Each row below holds a small network's activations on one input, seen along a few directions.
Each table varies a few parts of the input and shows all the possible inputs, shuffled.
A made-up example of a description, with smaller parts first: ring(5) and (point or (values(2) and line(4)) or line(9)).
Shared parts are said once, and a part with two or three values counts as separate values.

Rows:
r1: [ -4   9   3  -7 -17  -6  13   0   9 -18  17   4 -22]
r2: [  9  12   9   3  31 -14 -28  -2 -12  12 -18  -5  18]
r3: [ -3 -38 -16   2 -29  74  39 -30   7  21  -2  15 -10]
r4: [ 13  16   6  -2  27 -20 -25   9  -4  11 -10  -8  24]
r5: [  7  17   0  -5 -10 -11   9   9  15 -15  30  -5  -9]
r6: [-11  -5   6  -8 -24  25  31  11  -8 -18   2   2  -7]
r7: [ -4   7  15   1 -13   6   4  28   9 -12  13  -8   7]
r8: [  6   0   7  16 -11 -11   1  25   7 -19  50  -2  10]
r9: [  2   3  -7 -15 -27   6  32 -10  -2 -18  19   3 -23]
r10: [  3  -1   0 -25 -20  16  32   6 -22 -17   9   3  12]
r11: [ -1  12  14  13  25 -13 -25  16  11   9 -17  -8   5]
r12: [ -7 -13 -10   4   7 -14 -14  -5  -4   8 -23   2  -2]
r13: [ -6 -15  -8  -7 -31   8  31   1 -11 -20  13   7  -4]
r14: [ 13  20   7  13  -6  -9   6  15  13 -21  56  -6  -8]
r15: [ -3 -10  -8  10  20 -23 -21 -10  -3   5 -16   2   0]
r16: [  2   2  -2 -14  16  -5 -16  -1 -16  12 -27  -4  14]
r17: [  3  -4   3  18  22 -26 -31  -6   0   9 -14   1   4]
r18: [ 11  24  -2   9  22 -27 -25  -4  14   8   0  -7 -10]
r19: [-18   1   6  -1   1   5  -6   0  -2  12 -35  -3  -4]
r20: [  1  -5   0   0 -13 -14   6  19   9 -15  25  -2   9]
r21: [-11 -10   4   0 -24  -7  12  10   0 -17  11   6  -4]
r22: [ -6   6  -2 -17   4  -3  -7  -7 -16  15 -29  -6  14]
r23: [  0 -49 -32   1 -34  58  40 -41   4  20   8  20  -7]
r24: [  4   2  -1  15  18 -30 -25   5   8   7  -6  -3   9]
r25: [-13  -1   4   5  10   6 -15   5  -3  10 -34  -5  -5]
r26: [  2  12  22  18  -9   8   1  34   8 -18  39  -9   7]
r27: [ -1   9 -11  -2  10 -11 -14 -15   2   9 -17  -1 -20]
r28: [  3  10  -9   4  26 -21 -19 -19   3   6 -10   0 -18]
r29: [  7 -34 -32  -7 -26  56  43 -50  14  19  14  18 -23]
r30: [ -5  10  -9 -10   1 -14  -6 -19   4  11 -19   0 -18]
r31: [-15  -1  19   0 -18  10  13  21   3 -17   0   3  -6]
r32: [  9  15   1  10  31 -26 -26 -15   8   9  -8   0 -14]
r33: [ -4   8  17  19  27  -6 -29   4   1  10 -25  -5   1]
r34: [  9 -35 -24 -14 -24  67  40 -37  -7  22   5  17   9]
r35: [ -8   1   7  10  25  -3 -21   1  -2   6 -27  -4  -4]
r36: [  6   5   0  -6  27 -12 -23  -6 -16   8 -20  -5  15]
r37: [ -2   3  12 -18 -11   1  15  16 -11 -15   7   3  13]
r38: [ 13  17  13   4  -2   2   5  28  -6 -18  45  -8  26]
r39: [-12 -12  -7  -5  -1 -17  -8  -9  -2  11 -25   3  -1]
r40: [  8  11   7 -15  -4  -3   8  23  -4 -12  20  -7  25]
Q: What is each input in this table made of?
A: values(4) and (point or line(4) or line(5))
Q: Changing only the values(4) part turns r23 into r34. The same change can be made to r13. Which row results?
A: r10
Q: Start at r9 and move only the line(4) part, one step at a time. The first step leads to r1. Which rows follow, in order?
A: r5, r14

Rows:
r41: [ 26 -16 -16  16   3   6   3 -16  14   4  46   9   8]
r42: [-25 -37  -4  -5 -20  52  23  -3 -10  22 -43   9  14]
r43: [ -4  20   5  49  46 -49 -73 -17  30  26 -29 -11 -41]
r44: [  1  43  16  -4  69 -77 -79  14 -26  16 -70 -18  33]
r45: [  7   1 -21 -23 -27  -1  32 -27  15  -7  26  11 -32]
r46: [23 -9 -7 17 -7  2 14  1 10 -8 64  7 14]
r47: [  0  27  27  41  35 -49 -62  14  37  -3  -1 -14 -29]
r48: [ -3  39  31  44  28 -55 -44  38  32 -15  18 -18 -22]
r49: [-18 -22 -22 -14 -26  20  35 -34 -10  -3 -29  20 -34]
r50: [  6  -1 -33 -15 -21   0  24 -45  15   9  10  18 -38]
r51: [-17 -21  -7 -18 -36  23  39 -20 -10 -15 -14  19 -30]
r52: [ 13 -24 -23   0  18  60   7 -39  -6  41 -14   7  10]
r53: [-23 -10   5 -26 -56  17  57  17 -15 -44  21   8 -16]
r54: [ -2  32   8  -6  79 -75 -87  -1 -28  31 -85 -19  28]
r55: [ -2  37  34  36  19 -56 -44  54  31 -33  33 -19 -17]
r56: [ 15 -14 -12  -1   9  57  17 -22  -4  27   3   3  17]
r57: [  1  50  38 -19  54 -79 -60  51 -25 -10 -39 -27  47]
r58: [-20 -33 -31 -16 -17  21  26 -49 -11  11 -44  19 -38]
r59: [ 13   4  11  -7 -22  53  37  28 -12 -17  51  -7  35]
r60: [-23 -35   9  -6 -30  55  26  10  -9   8 -29  10  16]
r61: [ 24  -1  -4  13 -21   0  17  20   6 -25  80   0  22]
r62: [-16 -13   0 -21 -43  19  52   0 -10 -33   2  11 -22]
r63: [  7 -10 -42 -18 -13   0  15 -59  15  22  -5  13 -43]
r64: [-22 -27  17 -10 -38  51  39  29  -9 -10 -13   2  24]
r65: [  8   9 -13 -25 -37  -6  42  -8  14 -23  42   4 -23]
r66: [-23 -46 -13  -5 -12  52  13 -20  -9  32 -60   6   8]
r67: [ 24 -27 -38  21  19   6 -12 -47  12  31  14  11  -2]
r68: [ 24 -19 -27  18  12   3  -2 -30  12  19  32   9   5]
r69: [ -6  31  13  49  41 -50 -63   1  33  13 -12 -12 -34]
r70: [14 -4  9 -3 -9 56 32  8 -7  1 35  2 26]
r71: [  3  42  27 -10  66 -76 -71  34 -26   2 -54 -22  38]
r72: [  5  16  -8 -24 -51  -5  46   8   9 -37  61   2 -20]
r73: [-26 -20  20 -12 -51  48  44  48 -16 -25   5  -4  31]
r74: [ 14 -13   1  -3   0  59  21  -9  -5  16  17   6  20]
r75: [  3  53  49 -11  43 -83 -61  70 -37 -24 -21 -33  46]
Q: Changing only one part turns r62 into r53. The same change can be made to r64. Which row results?
A: r73
Q: What is each input in this table made of?
A: line(5) and (values(2) or ring(5))
Q: Which other rows agree with r60 in the line(5) part? List them by row number.
A: r41, r45, r47, r51, r71, r74
Q: Start at r61 and move only the line(5) part, one step at a time. The first step leads to r46. Which rows follow, in order?
A: r41, r68, r67
Q: Which other rows does r54 become when the values(2) part takes its other values? List them by row number.
A: r43
Q: Which other rows agree with r49 in the line(5) part? List them by row number.
A: r42, r44, r50, r56, r68, r69

Rows:
r76: [ 11  25  10  30  76 -40 -81   0 -10  25 -44 -20  23]
r77: [ 21 -28 -38   7   9   3   3 -50   2  18  13  18 -14]
r78: [-30  -1  16  -7 -21 -24   8  33 -19 -34  -5  -6   5]
r79: [-11  21 -16   3   5 -24 -12 -30  14  22 -35  -1 -47]
r80: [ 19  -1 -14  -1 -18 -13  17   0  23 -13  60   0   2]
r81: [-36 -18  -2  -9 -10   0  -6  -7 -11  13 -60  -2  -4]
r82: [ -2  33  14 -11 -15 -41  -8  15  24 -22  16  -3 -39]
r83: [  2   5  13 -28 -22  29  42  23 -30 -23  16   0  33]
r84: [  9 -50 -15  18 -13  64  32 -35   1  17  12  33 -15]
r85: [ 18  45  37  19  57 -59 -67  53   6  -9   5 -26  35]
r86: [  0 -12   3  17 -38  52  48  13  15 -15  60   3  -1]
r87: [ -1 -20  -8 -39  -9  52  24 -15 -16  20 -38   5  21]
Q: Changing only one part turns r82 into r79. The same change can be made to r86. Which row results?
A: r84
Q: What is each input in this table made of?
A: values(2) and (point or ring(5))
Q: Which other rows does r85 become when the values(2) part takes its other values? List them by row number.
A: r76

Rows:
r88: [ -3   1 -21  -8  10 -20 -14 -46   5  19 -36   4 -37]
r89: [  5 -20 -27  11   4  32   7 -51   4  31  -8  11 -15]
r90: [ 12  -1   1   5 -28  14  26  16  10 -30  78  -2   1]
r91: [  3 -13 -20  13   9  21  -9 -37  17  31 -24   1 -21]
r92: [ -1 -36 -23 -13 -19  43  37 -22 -10  15 -11  21  13]
r93: [ 11 -27 -34  -1  -2  41  24 -57   8  32 -11  23 -15]
r94: [-10 -23 -10   0  -8  22   4  -2   1  14 -24   0   7]
r95: [-10  -1  15 -10 -18  29  18  21  -3  -6   3  -9  14]
r96: [-14  19  10 -26 -16 -13  13  16 -15 -15 -13   1  -3]
r97: [ 21  53  36  24  39 -78 -59  49   9 -25  38 -26  22]
r98: [ 17  -9  -4  -5 -32  20  44  11  13 -24  75  10  -1]
r99: [  8   7   8  10 -22   0  13  31  24 -26  62  -9  -6]
r100: [  4 -13  -1 -23 -27  50  48   6 -13  -7  14  11  16]
r101: [ -4  -5   5 -11 -22  39  33  11 -16  -5  16   3  17]
r102: [-17 -20  -2   2   0   3  -4  -2  -7   3 -39   4  -5]
r103: [ -7  -9 -11  16  17  -1 -16 -39  10  23 -38   9 -32]
r104: [  0  23   7  -9 -21 -42  10  21  12 -37  49  -4 -21]
r105: [  7  45  36   4  50 -51 -58  48 -16  -3 -26 -25  36]
r106: [-18   5  21  -4  -9   8  12  22 -10 -14 -16  -1   2]
r107: [ -5 -31 -19  -3 -13  36  19 -14 -14  11  -8   6  11]
r108: [ 14  30   4  24  75 -57 -83 -14   3  31 -48 -18   3]
r109: [ -1  21  15  13  59 -58 -69  20 -14  18 -48 -15  32]
r110: [-15  -6  -4 -19 -11 -19   1 -15 -15   3 -33   7  -4]
r111: [  0  10  17  11 -15 -19   4  28  16 -39  46  -4 -14]
Q: Changing only one part turns r109 into r105. The same change can be made to r107. Which row results?
A: r101
Q: What is each input in this table made of?
A: line(4) and (point or line(5))
Q: Which other rows agree with r111 in the line(4) part? List them by row number.
A: r90, r97, r98, r99, r104
Q: Start at r96 and move only the line(5) part, one step at a time. The first step leads to r106. Which rows follow, in order?
A: r95, r101, r100
